A small network was shown many inputs. Here are its activations along a few directions, one row for each input.
Each table varies a few parts of the input and shows all the possible inputs, shuffled.
Descriptions start from the smaller parts, as in this example, which fits no table here: one of 2 separate values, together with either a single point or one of 11 places along a line or (one of 4 places along a line, together with one of 8 places around a ring).
Shared parts are said once, and a part with two or three values counts as separate values.

Other details of the inputs vary at random and push rows far along two fixed directions, the same in every table; ignore that.

Rows:
R1: [  6  12 -21  14  -3  -6   0   3  -9  13  19  12 -17  21  24]
R2: [ 52 -13   1  22 -27   2  -7  10  -7  -4  34  28 -13  32  36]
R3: [ 25 -25 -50  18  -8  22 -29  26 -29 -13  22  17   1  16  15]
R4: [ -97  -25   14  -55    2  -28   82  -13  110  -38  -41  -21   -2   20
 -120]
R5: [-30  49  45  -5  59  -3  -8 -34 -13  28 -39 -42  24 -69  20]
R6: [-13  73  21 -11  21 -40  12 -12   5  50 -35 -19  -8 -32   9]
R7: [-11  24  50   8  19   5 -12 -14 -17  18 -25 -17  19 -40  18]
R8: [  9  26   1 -15  36  -8 -11 -21 -24  17 -31 -24  14 -49   0]
R9: [-13 -58 -23  25 -24  39  -7  30  12 -21  42  28  -6  48  -4]
R10: [ 38  33  31   8   6 -16  -8 -21 -34  24  -1  -5   0 -20  50]
R11: [-15 -31 -19 -35  -4   3  27 -14  32 -40  22  -9 -27  48 -24]
R12: [ -5 -33  21  17 -32  19  -9  13  13 -17  22  21   5  22  -6]
R13: [  4  17 -38  15  -1   0 -12  24 -17  20   0   8   5 -14   2]
R14: [  2   8  14 -28  16 -13  15 -41   2 -10  -1 -21 -12  -2  10]
R15: [ 20  14   6 -10   6 -11   1  -4 -15   4 -24 -10  17 -30  -7]
R16: [ 45 -23 -19  17 -40  12 -25  28 -18 -10  23  32   1  17   5]
R17: [-47 -43  -5 -13   2  23   9  -1  32 -39   5  -8  -5  28 -34]
R18: [ 32  -4 -31  28 -29   0 -18  41 -23  20  10  30   4   5   5]
Description of these inputs: one of 3 separate values, together with one of 6 places around a ring.
Changing only the place on the ring of 6 turns R6 into R2. The same change can be made to R4. Which row results?
> R12
Change only the place on the ring of 6 in R16. List by row number the other rows that result.
> R3, R8, R13, R15, R18

Rows:
R19: [-10 -21 -50 -43 -22 -24  39   6  52 -32  -1   1 -21  36 -77]
R20: [-10 -21 -46 -18 -27 -15  20  31  43 -15 -10  19  -4  19 -69]
R21: [ 10  50  27 -30  31 -40  30 -46   1  16 -18 -29 -12 -16  23]
R22: [-22  36 -17  13  24 -18  -1  22 -13  35 -41  -4  29 -49 -16]
R23: [ 14 -96   2  30 -39  64 -25  17 -24 -61  55  31   7  51  15]
R24: [-25 -63   3 -33   5  16  31 -38  35 -64  10 -17  -9  33 -34]
R25: [-14 -41 -23 -39   4  -1  43 -25  33 -53   7 -16 -14  34 -35]
R26: [-14  55 -19  -7  31 -28   2  -8 -19  37 -37 -24  13 -50  -3]
R27: [-50  67   4  -4  39 -12  -8   7  18  46 -34 -26  -4 -38 -11]
R28: [-46  64  41  -2  36 -22  10 -14  16  48 -28 -24  -7 -29  17]
R29: [ 43  22  61  46  -1  19 -49  -2 -68  30  16  10  12 -25  87]
R30: [-26 -22  18 -36   2  10   7 -17  38 -31 -12 -14  -2   2 -44]
R31: [ 29 -52 -28  33 -51  36 -33  49  -9 -22  38  42   6  34  -5]
R32: [ 61   6   4  30  -3  25 -56   0 -59  14  33  10  -3  -6  73]
R33: [-20 -12  31 -15  -9 -11  31  -6  40  -9 -20  -3   7   2 -40]
R34: [ 12 -74 -21  46 -43  48 -29  46 -21 -29  42  40  21  31   7]
R35: [ 68  -1  36  32  -9  16 -32 -17 -59   6  42  15  -3  10  93]
R36: [ 69  20 -23  21  -4   7 -41   7 -55  20  29  13 -12  -1  65]
R37: [  2 -18 -17 -36 -29 -33  53 -12  45 -25   3   7 -23  43 -44]
R38: [  0  50  10   3  10 -36  14   4   1  44 -37   0  10 -36  -5]
R39: [-70  50   8   7  54  -2  -5  -1   4  44 -36 -33  11 -44   1]
What is each input in this table made of?
> one of 3 separate values, together with either a single point or one of 6 places around a ring
Changing only the choice among 3 separate values turns R36 into R25. The same change can be made to R31. Which row results?
> R34
Which other rows agree with R37 in the choice among 3 separate values? List them by row number.
> R21, R28, R29, R33, R35, R38
